A small network was shown many inputs. Here are its activations along a few directions, one row for each input.
In each table, some parts of the input vary, and every possible input appears once, in random order.
Descriptions start from the smaller parts, as in this example, which fits no table here: line(6) and (point or line(9) or (values(3) and ring(5))).
Shared parts are said once, and a part with two or three values counts as separate values.
In the rows, zero is written as 128.

Table:
row 1: [191  98  95 116 159 142 125 149  85 187 123 149 138 111]
row 2: [165 109  91 136 180 117 121  85 138 116 121 178  82 115]
row 3: [182 137  71 128 181 132 110 155 118 114 135 117 144  99]
row 4: [ 34  95 152 112 162 101  68 135 140 134 118 132 130 136]
row 5: [ 70 161 114 128 114 148 133 156 125  94 113  94 175 153]
row 6: [113 157 185 134  30 126 169 126 156 122 102  93 110 120]
row 7: [162 130  93 120 191 163  78 166 114 163 137 149 134 118]
row 8: [207 165 138 119  86 128 174 112 147 165 176 122 107 133]
row 9: [ 75 100 138 123 138 135 147 137  95 161  77 102 165 120]
row 10: [ 98 134 130 141  83 128 186 148 100 124  96  92 160 140]
row 11: [ 44 113 159 137 137  99  81  96 142 141  86 159 122 106]
row 12: [ 85 135 163 140  63 128 186 129 151 125 107 116 118  96]
row 13: [ 55 139  98 113 148 134 131 151 101  79 102  81 159 113]
row 14: [ 42 103 127 144 121 108 121  85 134 100 100 134  92  95]
row 15: [189 158 161 150 129 137 116  79 135 138 168 159  87 168]
row 16: [152  98 132 106 206 125  63 151 132 143 144 185 103 144]
row 17: [211 139  93 141 120 123 170 149  97 163 153 128 149 131]
row 18: [ 51 108 147 135 111 123  97 134 153 100 142 122 125 156]
row 19: [ 68 107 175 119 116 123 144 121 145 149  87 132 142  70]
row 20: [ 83 121 174 128  76 130  78 124 156  90 142  99 124 180]
row 21: [206 108  68 126 149 108 163 141  89 147 121 114 136  95]
row 22: [ 88 142 180 157  56 123  97  86 158 116 107 118  97 152]
row 23: [158 119 127 119 188 124  83 105 125 145 116 215  98 125]
row 24: [213 186 125 131 126 150 112 146 116 111 183 111 173 159]
row 25: [170 140 125 152 152 134 125  92 141 137 151 186  90 148]
row 26: [128 155 151 131  47 126 172 142 103 113  92  72 158 166]
row 27: [176 106 116  93 150 135 135 123 139 175 130 174 125  87]
row 28: [167 117 133 135 170 134 100 138 149 123 181 163 113 164]
row 29: [190 133 167 129 145 140  90 123 142 115 199 138 117 185]
row 30: [104 178 135 116  78 150 118 146 127  78 112  74 180 179]
row 31: [ 59 127 152 162  88 120 116  95 155 119 109 143 103 129]
row 32: [189 165  96 142 152 148 118 160 124 127 167 131 162 136]
row 33: [ 42 133 115 111 170 151  99 151 120 142  94 100 164 136]
row 34: [185 106  81 106 139 117 178 110 145 144 133 137 106  78]
row 35: [160  90 101 119 199 115  95 132 146 106 149 152 100 130]
row 36: [233 163 120 132  94 120 164 140  91 152 168 108 152 154]
row 37: [ 34  88 125 118 145 109 100 126 132  83 132 111 110 120]
row 38: [ 83 110 114 126 117 117 186 139  74 108  85  79 148 101]
row 39: [ 69 108 141 122  96 120 189 117 127 105  98 107 109  61]
row 40: [189 140 109 123 110 130 183 120 152 166 162 146 113 111]
The inputs of row 33 and row 30 match in every part but one. If row 23 is changed in the same way as row 33 into row 30, which row does it become?
> row 15
The inputs of row 21 and row 17 match in every part but one. If row 34 is changed in the same way as row 21 into row 17, which row does it become?
> row 40
What do these inputs look like to the network?
> values(2) and line(4) and ring(5)
Start at row 7 and move only the line(4) part, one step at a time. The first step leads to row 3. Which rows follow, in order?
> row 32, row 24
Change only the values(2) part in row 36. List by row number the other rows that result.
> row 26
Start at row 39 and move only the ring(5) part, one step at a time. The first step leads to row 14. Which rows follow, in order?
> row 37, row 13, row 38
Change only the values(2) part in row 37. List by row number the other rows that result.
> row 35

Table:
row 41: [134 108 116 122 155 123 124 128 126 141 127 145 120 112]
row 42: [173 138 100 124 140 134 141 145 109 134 134 119 146 125]
row 43: [131 116 127 124 140 124 130 120 136 140 126 147 114 109]
row 44: [139 138 146 137 117 128 108 115 142 125 144 140 115 152]
row 45: [132 119 137 131 127 121 130 110 136 135 124 147 107 117]
row 46: [ 12 128 167 129  72 126 140 133 125 114  73  82 153 124]
row 47: [141 128 130 125 146 131 104 133 131 126 146 136 128 146]
row 48: [168 143 121 128 113 132 155 133 125 135 141 121 134 126]
row 49: [138 134 138 130 130 132 109 125 142 128 146 138 122 143]
row 50: [133 112 104 124 170 127 118 130 118 141 122 147 126 111]
row 51: [168 146 130 136 101 130 157 122 125 132 139 122 126 136]
row 52: [ 10 116 147 133  96 117 130 120 138  81  89  91 128 119]
row 53: [172 136 112 124 126 132 148 142 115 135 140 117 140 128]
row 54: [141 130 119 125 160 135  99 136 124 125 140 140 133 144]
What do these inputs look like to the network?
> values(2) or (values(3) and line(4))
Which other rows belong to the same alternative as row 52? List them by row number.
> row 46

Table:
row 55: [227 139 118 133 172 138  92 118 122 168 167 181 117 162]
row 56: [ 34 111 180 137  94 117  97 118 132 113  94 116 124 153]
row 57: [217 111  79 122 203 128 124 122 105 168 127 180 112  98]
row 58: [ 82 142 119 130  81 130 189 139 111 138  80  86 162  85]
row 59: [105 174 158 144  39 136 171 113 146  99 115  88 138 139]
row 60: [ 84 100 114 115 203 132  68 138 144 111 138 153 124 116]
row 61: [ 90 163 118 130  78 142 166 149 111 105  98  67 169 130]
row 62: [215 152 132 135  81 131 179 130 136 125 177 111 121 147]
row 63: [214 152 144 122  96 137 159 145 121 154 172 111 145 156]
row 64: [200 119  97 114 121 126 187 150 102 159 135 110 142  91]
row 65: [206 142  94 116 120 132 166 163 105 128 159  93 155 136]
row 66: [104 174 171 137  52 142 154 135 126 126 110  89 158 146]
row 67: [227 143 109 145 158 131 114 104 134 139 176 180  92 148]
row 68: [ 16 102 136 131 129 119 110 129 114  88  86  94 137 132]
row 69: [ 97 114 146 128 154 121  76 104 174 113 151 164  86 125]
row 70: [ 34 117 171 142  82 108 114  93 148  85 101 112 102 141]
row 71: [ 80  81 113 104 201 123  99 129 144 142 112 172 108  82]
row 72: [ 99 106 152 120 166 130  57 126 164 142 142 169 110 141]
row 73: [ 11  83 134 126 129 106 139 121 115 120  66 115 126  95]
row 74: [220 134  76 129 203 133 100 135 106 137 157 167 130 137]
What do these inputs look like to the network?
> line(4) and ring(5)
The inputs of row 61 and row 66 match in every part but the line(4) part. If row 74 is changed in the same way as row 61 into row 66, which row does it become?
> row 55
Start at row 64 and move only the ring(5) part, one step at a time. The first step leads to row 58. Which rows follow, in order?
> row 73, row 71, row 57

Table:
row 75: [151 117  88 118 158 128 150 146 103 138 121 122 142 102]
row 76: [ 77 101 120 120 162 124 106 133 122 129 102 135 131 111]
row 77: [ 83 124 155 133 106 122 118 117 141 112 121 121 118 140]
row 78: [153 137 118 124 118 132 152 139 122 136 133 116 139 121]
row 79: [158 143 133 131  96 130 155 133 120 134 134 110 138 135]
row 80: [227 127 116 129 189 133  80 116 144 149 186 192  96 152]
row 81: [160 160 140 136  84 136 153 132 124 128 139 107 142 149]
row 82: [154 128 104 124 135 129 154 135 112 138 121 124 136 108]
row 83: [ 79 112 132 128 141 123 113 120 132 126 106 137 121 115]
row 84: [ 88 140 158 139  93 127 115 115 146 102 127 115 121 151]
row 85: [ 79 119 144 127 126 125 112 124 142 118 118 128 123 125]
What do these inputs look like to the network?
> point or (values(2) and line(5))

Table:
row 86: [122 157 180 140  83 133 115 114 168 107 174 124 112 176]
row 87: [204 158 129 127  64 134 188 148 115 128 160  81 149 141]
row 88: [162 148 127 146  63 118 202 109 113 142 109 103 127 102]
row 89: [192 116 122 138 143 116 136  82 140 162 141 191  74 116]
row 90: [131  69 109 113 192 113 127 121 129 175 117 181  97  75]
row 91: [152 155 109 118 122 145 143 175  83 129 119  80 191 159]
row 92: [ 87 137 191 152  71 119 125  78 162 110 116 147  87 145]
row 93: [128  92  84 117 218 120  95 134 114 118 134 155 122 103]
row 94: [ 36  99 171 119 111 117 109 110 153 124  89 130 110 106]
row 95: [233 147 118 127 145 138 110 123 156 138 187 163 107 149]
row 96: [ 93 118 107 116 112 125 191 143 111 155  81 107 152  60]
row 97: [187 141 102 121 202 147  63 155 111 137 159 153 148 158]
row 98: [ 77 146 154 137 126 143  63 142 132 109 138 113 156 190]
row 99: [ 26 110 134 131 131 117  83 127 140  80 106 108 124 139]
row 100: [ 88 126  83 118 139 135 168 156  95 106  90  83 164 100]
What do these inputs look like to the network?
> values(3) and ring(5)
The inputs of row 98 and row 99 match in every part but the ring(5) part. If row 91 is changed in the same way as row 98 into row 99, which row does it become?
> row 100
Change only the ring(5) part in row 89. List by row number the other rows that result.
> row 90, row 93, row 95, row 97
